Each row below holds a small network's activations on one input, seen along a few directions.
Each table varies a few parts of the input and shows all the possible inputs, shuffled.
A made-up example of a description, with smaller parts first: one of 8 places around a ring, together with either a single point or one of 11 places around a ring or (one of 3 separate values, together with one of 6 places along a line).
Shared parts are said once, and a part with two or three values counts as separate values.

Other details of the inputs vary at random and push rows far along two fixed directions, the same in every table; ignore that.
These rows show it; all are for the same input, with only those details redrawn:
[ 15  27  -9   8  -9 -36  -7 -33  -1 -30  -6  21]
[ 58  31  10  -3  34  -9 -11 -76  -9  32 -37  12]
[-76 -17   4   1 -35  24   1  71  31 -39  13 -14]
[ 15  27  -9   8  -9 -36  -7 -32  -1 -30  -6  21]
[ 25  -8  51 -26  66  88  -7 -31  13 109 -60 -38]

A family of inputs:
r1: [  7  -8 -22  14 -10 -41  14  -2  -9 -10  14  10]
r2: [-15 -22  38 -14   3  49  -6  23  -7  39  -8 -39]
r3: [ 48  -1  -6   6  34  -7  17 -41 -17  35 -13   3]
r4: [ 24  24 -11  10  -9 -44 -14 -20 -11 -25   1  10]
r5: [ 19  14 -31   5   8 -27  14   7  -7 -20  17  23]
r6: [-32 -18  43 -12   2  58  -1   6  11  35 -17 -20]
r7: [ 51  14  -8 -29  27 -26 -25 -69  -3  -3 -10  10]
r8: [ 35  14 -21   4  24 -13   3  -8  -8  20   8  16]
r9: [ 10  -1 -28  23  -5 -28   5   4 -13 -13  18  16]
r10: [ 19 -36  29 -20  58  65  23  -6   1 100 -37 -38]
r11: [ 35 -11  51 -31  71  85  -2 -21   2 105 -58 -49]
r12: [ 29  14 -22 -15  -4 -50 -35 -46   2 -29  14  18]
r13: [ 15  27  -9   8  -9 -36  -7 -33  -1 -30  -6  21]
r14: [-77 -30  28  -4 -52  26   9  60   2 -41  25 -19]
r15: [ 15  16  13  11 -31 -40 -11 -44 -29 -22  12  18]
r16: [ 27  17   3   1 -16 -39   1 -31 -32 -37   3   8]
r17: [-60 -21 -24  -9 -26  17  14  93  22 -17  40  -9]
r18: [-22 -35   6   4  12  39  15  38   9  40   4 -26]
r19: [ 19  17 -34  -7   1 -31  17   4  -7 -17  19  21]
r20: [ 11  -1 -27  18   0 -25  14   2 -14 -21  13  16]
r21: [-77 -17   3   7 -40  21 -10  72  33 -29  19 -14]
r22: [-34 -18  41  -6  -3  54 -12   7  12  45 -11 -20]
r23: [ 18   1 -29  20  -6 -22   3   9 -11 -14  20  22]
r24: [-55 -35 -18  10 -24  28  19  91  14 -32  31  -6]
The inputs of r20 and r9 match in every part but one. If r13 is changed in the same way as r20 into r9, which row does it become?
> r21
What do these inputs look like to the network?
> one of 2 separate values, together with either a single point or one of 5 places around a ring or one of 6 places along a line
Which other rows does r18 become when the place on the line of 6 takes its other values? List them by row number.
> r1, r8, r9, r17, r23
Which other rows does r18 become when the choice among 2 separate values takes its other values? List them by row number.
> r3

A family of inputs:
r25: [ 5  3  5 -1 -1 -7 -1 -6 -8 -2  1  2]
r26: [ 4  1 -2  3  3 -4  3 -9 -1 -2  3  5]
r27: [ 8  2 -8  1  2 -3 -3 -3 -2  0  2  5]
r28: [ 2 10 -1  8  0 -5  3 -5 -2  3 -1  6]
r29: [  4   0   1   3  -2  -5   5 -10  -5  -4  -4   1]
r30: [-17 -18  16  -5  10  43   2  23  10  29  -3 -18]
r31: [ 7  0  3  4 -2 -4  1 -7 -6 -2  1  5]
r32: [ 4 -3  4  1 -1 -8 -1 -9 -6 -2  1  2]
r33: [  4  -3   2  -3  -3 -10  -1 -11  -4   0   2   0]
r34: [ 9  2 -7  1  2 -3  0 -4  0 -1  2  7]
r35: [ 5  7 -3  2  1 -4  4 -4 -3  0  0  7]
r36: [ 7  1  1  4 -4 -4 -3 -7 -9 -3 -1 -1]
r37: [ 7  5 -5 -5  3 -5 -2 -3 -2 -1  3  5]
r38: [  1   3   3   9  -4  -7   4 -10  -4   0  -5   1]
r39: [-17 -22  20 -11   4  37  -1  22   6  31  -4 -22]
r40: [  7   0  -8  -5   5 -10  -2  -5   4  -1   1  -1]
r41: [-14 -14  10 -17  14  35   0  26  14  27  -5 -23]
r42: [ 7  6 -8 -2  3 -3  4 -3  0 -1 -1  8]
r43: [-19 -16  21   1   4  40   4  22   7  30 -11 -22]
r44: [ 7  0  2  4 -2 -5 -2 -6 -8 -2  0  2]
r45: [  5  -1   3   1  -2  -4   3 -11  -5  -5  -1   0]
r46: [ 5  4  2  1 -1 -5  6 -5 -6 -2 -3  5]
r47: [-14 -18   8  -9  17  36   6  24  15  26 -12 -19]
r48: [ 5 -1 -7 -6  1 -8 -2 -8  2  1  4  3]
r49: [ 5  5 -1 -4 -1 -7 -2 -7 -3  1  6  2]
r50: [ 6  4  5 -1 -3 -6 -2 -7 -9 -4  0 -2]
r51: [ 9  6 -6 -3  7 -8 -3 -1  0 -3  0  1]
r52: [-14 -18   9 -13  12  35  -3  26  14  28  -5 -22]
r53: [ 6  3 -3  5  1 -3 -3 -5 -5  0  3  4]
r54: [ 6  3 -4  6  0 -4  2 -5 -3  1  0  7]
r55: [ 5  2  4 -5 -4 -8 -1 -7 -6  0  3  1]
r56: [ 9  7 -8 -2  8 -6 -1 -1  0 -4 -1  1]
r57: [ 6  1 -8 -2  5 -5  0 -6 -1 -2  2  4]
r58: [ 8  1 -7 -4 -1 -7 -5 -5  0  3  5  4]
r59: [ 9  2 -6  1  5 -8 -5 -1  0 -1  0  1]
r60: [ 7  1 -7 -1  7 -9 -2 -4  2 -3  0  0]
r61: [ 1  5 -2 10  1 -7  3 -8  0  3 -1  6]
r62: [ 5 -2  3  2  0 -5  4 -9 -4 -3  0  4]
r63: [ 4  0 -1  2  2 -7 -2 -8 -3  0  4  3]
r64: [ 5  7 -3  1  3 -3 -1 -5 -5 -1  3  4]
r65: [10  3 -8  2  6 -6 -4 -1  0 -2 -1  1]
r66: [10  3 -7  2  6 -5 -1 -2  2 -3 -1  3]
r67: [ 8  1 -8  0  8 -6  2 -4  4 -4 -1  3]
r68: [ 5  0 -6 -3  4 -7 -2 -6  0 -1  3  4]
r69: [-64 -12 -22  15 -60 -31   6  60   7 -87  41   5]
r70: [ -6  14  15  -5 -10   0 -24 -22  12 -13 -14   2]
r71: [  4  -2   3   0  -2  -7  -1 -10  -7  -4   0  -2]
r72: [  3  -1  -2  -2   0  -8  -2 -10  -1   2   6   2]
r73: [ 7  6 -8  8  4 -7 -1 -1  3  1 -4  3]
r74: [ 8  1 -6  0  1 -5 -5 -4 -2  1  3  5]
r75: [ 5  1 -9 -1  3 -5  5 -6  1 -1 -2  8]
r76: [ 5  3  3 -5 -5 -7 -2 -9 -7 -2  1 -3]
r77: [-19 -22  19  -9  11  40   3  20   5  28  -7 -22]
r78: [ -9  12  15  -7  -7  -2 -20 -26  14 -14 -15   1]
r79: [-58  -5 -29  11 -50 -30   7  68  17 -85  40  10]
r80: [ 6  1  1  5 -4 -4  3 -7 -7 -2 -4  2]
r81: [-19 -23  20 -14   5  37   1  17   7  28  -6 -27]
r82: [ 3  9  4  7 -4 -6  4 -7 -5 -1 -5  1]
r83: [ 3  6 -2 12 -1 -5  0 -5 -2  5  0  6]
r84: [ 6 10 -8  4  6 -7  2  0  3  0 -5  3]
r85: [ 6  1 -7 -2  4 -4  2 -7  2 -2  2  7]
r86: [ 4 10 -7  3  2 -4  3 -3  1  2 -2  7]
r87: [ 5  5  0  0  2 -5 -2 -5 -5  0  4  4]
r88: [ 1  2  3  9 -2 -8  4 -8 -3  1 -4  4]
r89: [-82 -25 -13   0 -43  16   7  94  24 -53  36 -11]
r90: [-16 -20  20  -6   6  43   3  21   6  26  -7 -23]
r91: [ 5  6 -8  7  0 -5  0 -3  1  4 -1  8]
r92: [ 8  7 -8 -1  7 -6  4  0  2 -3 -4  4]
r93: [ 4 -1  1  3 -1 -6  6 -8 -5 -2 -3  5]
r94: [ 6  0  3 -1 -7 -7 -4 -9 -7 -1  2 -2]
r95: [ 6  0  1  5 -3 -5  3 -6 -6 -1 -3  6]
r96: [-17 -16  20 -11  10  42   3  23   4  27  -7 -22]
r97: [ 8  2 -8  2  1 -4  2 -3  0  1 -1  8]
r98: [-17 -15   9  -5  17  37   5  24  17  30 -12 -20]
r99: [ 6  5  4  0 -2 -3  3 -8 -7 -5 -1  1]
r100: [ 6 -1  4  3 -3 -7 -4 -6 -8 -1  2  2]
r101: [ 6  5  2  0 -2 -4  0 -7 -9 -5 -1 -1]
r102: [ 6  4  4  0  0 -4  3 -6 -6 -4  0  4]
r103: [ 6  1 -2  0 -3 -7 -5 -7 -3  3  6  3]
r104: [ 6  7 -1  1  2 -2  2 -6 -3 -2  3  6]
r105: [ 3  4 -8  4  2 -6  3 -6  3  2 -2  7]
r106: [ 7  5 -6 -8  1 -6 -2 -5  0  1  4  4]
r107: [ 6  2 -1  4  0 -5 -5 -6 -5  1  5  4]
r108: [ 3  1 -4  4  2 -5  5 -8 -1  0  0  6]
r109: [ 9  3 -9  3  5 -6  1 -1  2 -2 -4  4]
r110: [ 6  5  2  1 -3 -4  5 -6 -7 -4 -4  2]
r111: [ 4  1 -4  3  3 -5  0 -8 -4 -1  3  3]
r112: [ 4  4  4 12 -4 -7  1 -6 -5  3 -3  5]
r113: [ 3  8  5  7 -2 -7  4 -5 -4  1 -4  5]
r114: [ 8  6 -6 -3  4 -2  2 -4  0 -2  2  7]
r115: [ 7  2 -9  0  8 -7 -1 -4  1 -4 -1  1]
r116: [ -8  20  17 -10  -8   1 -21 -21  12 -16 -15   2]
r117: [-17 -21  21  -8   5  40  -2  22   4  27  -7 -25]
The inputs of r93 and r46 match in every part but one. If r111 is changed in the same way as r93 into r46, which row does it become?
> r64
The inputs of r54 and r35 match in every part but one. If r100 is changed in the same way as r54 into r35, which row does it become?
> r25
The inputs of r104 and r30 match in every part but one. If r116 is changed in the same way as r104 into r30, which row does it become?
> r70
What do these inputs look like to the network?
> one of 3 separate values, together with either a single point or (one of 5 places along a line, together with one of 6 places along a line)
Start at r91 and move only the place on the line of 6, one step at a time. The first step leads to r97. Which rows follow, in order?
> r34, r27, r74, r58
Which other rows does r76 become when the choice among 3 separate values takes its other values? List them by row number.
> r81, r94
Which other rows does r71 become when the place on the line of 5 takes its other values? List them by row number.
> r32, r60, r63, r68

A family of inputs:
r118: [-7 -8  9  2 -3  9 17 12 -9  1  0 -7]
r119: [  91   18   26   -8   59    3  -15 -112  -25   83  -49   -1]
r120: [ -4 -15 -12   3   6   5   6  16   4   5   8  -1]
r121: [-13  -3   7  11  -7  10   9  11  -1  10   0   1]
r122: [  1  -9 -10  -1   5   6   2  20  -3   7  14  -2]
r123: [ -6   0  -3 -10   7   8   6  15   8  -5  -7  -9]
r124: [ -4  -2  -7 -12   4   5  -6  15   9   4   6  -5]
r125: [-11   6  -6   0   4   8  -2  13  17   4  -5  -1]
r126: [ 27  26 -30  19 -31 -79   2 -31 -29 -54  29  39]
r127: [-9 -7 -8 -7  7  3 -1 10 16  1  1 -5]
r128: [-10   1  12 -11  -1  15   0   5   4  -9  -8  -7]
r129: [ 33  28 -40  22 -17 -76   9 -24 -23 -64  19  38]
r130: [ -9  -8  13  -4  -9   8 -11   6  -2   4   4 -11]
r131: [-10 -15   2   3  -5   5  10   6  -3   7   5  -3]
r132: [-16  -1  15   9  -9  11  -8   4   5   4  -6  -6]
r133: [-14  -7   6  -9  -2  11  -6   0  12  -2  -1  -4]
r134: [ -9  -1   8 -14  -4  13 -11   5   5   0   4  -5]
r135: [-16   6   9  -2  -3  16  -8   3  12   0  -7   0]
r136: [-5 -3 -9 11  4 10  5 20  6  8  2  3]
r137: [-10  -6  17  -1  -6  10   0   6  -3  -5  -8 -13]
What do these inputs look like to the network?
> one of 4 separate values, together with one of 5 places around a ring
The inputs of r126 and r131 match in every part but the choice among 4 separate values. If r130 is changed in the same way as r126 into r131, which row does it become?
> r119
Which other rows does r122 become when the choice among 4 separate values takes its other values? List them by row number.
> r120, r129, r136
